Each row below holds a small network's activations on one input, seen along a few directions.
In each table, some parts of the input vary, and every possible input appears once, in random order.
Descriptions start from the smaller parts, as in this example, which fits no table here: ring(5) and (point or (values(2) and line(4)) or line(11)).
Shared parts are said once, and a part with two or three values counts as separate values.

Other details of the inputs shift rows strongly along three fixed directions, in all tables alike. That doesn't count.

A family of inputs:
r1: [ 5.06 -4.71  3.74 -1.66  0.93 -0.24 -4.97  0.27  3.10  2.42 -3.07]
r2: [ 1.43  4.31 -1.28  2.69 -3.39 -2.23 -2.33 -3.00 -1.47 -5.45 -2.19]
r3: [-1.50  1.72 -2.02  0.82  1.16  1.09  2.63  2.41 -0.60  2.02 -1.82]
r4: [ 3.50  0.53 -6.89 -2.45 -2.76 -2.61  1.07  0.99 -4.57 -1.97 -1.29]
r5: [-0.44  3.98  6.12  6.23 -0.26  2.44 -2.64 -4.33  1.19 -3.63  0.34]
r6: [ 1.48 -4.71  1.32 -3.28 -1.15 -3.01 -4.69  2.71  5.53  2.82 -1.09]
r7: [-5.50  0.66  1.54  0.84  3.32  6.63  4.64 -2.64  0.37  2.35  4.93]
r8: [ 4.31  1.02 -4.01 -3.38 -3.88 -7.11 -2.54  1.29 -1.88 -3.29 -2.08]
r9: [ 1.31 -0.78  6.48  4.50  1.38  1.94 -2.62 -2.72  1.94 -0.65  0.14]
r10: [-6.40  2.03  1.81  2.84 -0.41  2.68  4.30 -1.97 -3.02 -2.14  2.53]
r11: [ 3.80 -6.98  1.14 -3.25 -0.65  1.70 -2.01  1.82  3.60  7.16 -1.53]
r12: [ 3.13 -7.81  2.62 -2.32 -1.31 -4.05 -3.56  2.91  3.18  1.94 -3.30]
r13: [ 3.05 -3.53 -1.29 -2.58  1.09  1.10  1.20  2.90  1.55  1.70  1.08]
r14: [-3.39 -4.94 -3.39 -2.50  0.58  4.55  4.57 -0.15 -2.41  6.01  1.19]
r15: [ 6.03  0.52 -4.87 -3.11 -3.39 -5.38 -3.67  0.21 -1.99 -2.48 -3.66]
r16: [-2.56  0.83 -7.02 -5.15 -2.73 -0.14  5.91  1.48 -5.63  1.49  1.96]
r17: [-6.21 -4.22 -1.39 -0.15  6.16  6.52  8.51  3.43 -2.65  7.68  1.86]
r18: [ 2.54 -1.44  0.96  0.02  0.00 -3.45 -3.21  1.83  4.38  4.71 -3.77]
r19: [-4.16  1.93  5.82  4.77  0.70  0.62 -2.94 -1.78  3.27 -3.64  1.52]
r20: [-1.92  8.54 -0.24  3.93 -0.68 -2.74 -0.33 -2.43 -2.39 -8.39  3.46]
r21: [-0.68  5.04 -8.05 -2.84  1.13 -0.14  6.58  2.87 -6.36  1.20  0.52]
r22: [-2.32 -1.90  7.47  3.00  4.74  3.87 -0.93 -2.99  4.05  0.37  1.93]
r23: [ 0.32  6.48 -3.66 -1.07 -1.28 -3.93 -1.09 -0.11 -2.68 -6.17  1.61]
r24: [-0.90  3.42  5.09  4.11  0.69  1.89 -1.87 -2.99  3.49 -4.06  0.74]
Each input here is: line(4) and (point or ring(5)).
Q: The inputs of r9 and r1 match in every part but the line(4) part. If r13 is changed in the same way as r9 into r1, which row does it become?
A: r22
Q: Which other rows does r14 become when the line(4) part takes its other values? List them by row number.
A: r2, r4, r15

A family of inputs:
r25: [-0.41 -4.80 -2.83 -2.20  2.47 -0.32  2.55  3.29 -1.51  5.17 -2.88]
r26: [ 3.27  1.93  5.05  4.07  1.10  0.29 -2.85 -0.88  1.98 -2.58 -0.99]
r27: [-0.85 -0.28  4.79  1.95 -2.97 -0.84 -3.30 -4.37  2.81 -2.39 -0.06]
r28: [-2.68  6.25 -3.57  0.50 -1.93 -1.73  3.60 -0.96 -2.36 -0.66  0.12]
r29: [-1.37  5.25 -3.43  1.83 -0.11 -1.79  3.75  1.89 -4.89 -2.48 -0.07]
r30: [-0.41 -1.38 -0.38  0.06  1.26  5.23  1.20  2.08  1.61  2.19  0.87]
r31: [-4.17 -4.33  4.81  2.27  2.50  3.92  1.46 -3.76 -1.37 -0.22  1.18]
r32: [-0.54  4.22 -6.73 -4.89  0.10 -4.00  3.48  4.20 -2.78 -0.94  1.67]
r33: [ 6.97 -0.09 -3.56 -3.23 -3.35 -2.16 -2.64  1.56  3.27  1.80 -2.38]
r34: [-5.56  8.45 -1.28  3.89 -0.16  0.49  3.17 -0.96 -3.00 -4.22  0.96]
r35: [ 2.41 -1.98  2.63  1.44 -2.29 -2.41 -3.27 -0.18  0.21 -3.64 -0.83]
r36: [ 0.98 -2.71  0.13  0.47  3.58  3.99  1.93 -0.67 -0.13  2.55 -0.05]
r37: [ 5.67  1.22  0.06 -1.05 -1.23 -1.75 -3.93 -1.38  1.20  1.17 -2.22]
r38: [-2.84 -0.16  4.46  1.15  5.09  4.38  1.13 -1.04  2.98  1.03  4.66]
r39: [-2.88 -2.11 -0.31  0.03  1.92  0.29  1.12  0.46 -0.85  5.86 -1.21]
r40: [ 1.62 -1.38  1.59  0.52 -2.65 -2.54 -4.77 -3.36  0.27 -1.22 -0.92]
r41: [ 1.34 -1.68  0.74 -0.60 -3.62 -1.40 -3.92  0.61  2.02 -3.23 -1.30]
r42: [-0.57 -6.41 -2.19 -6.22  0.30  0.34  1.30  3.47  0.55  1.82  3.45]
Q: What is each input in this table made of?
A: values(3) and (point or ring(5))
Q: Which other rows agree with r30 in the values(3) part? List them by row number.
A: r26, r33, r36, r37, r38
Q: Which other rows agree with r28 in the values(3) part? List them by row number.
A: r25, r29, r32, r34, r39
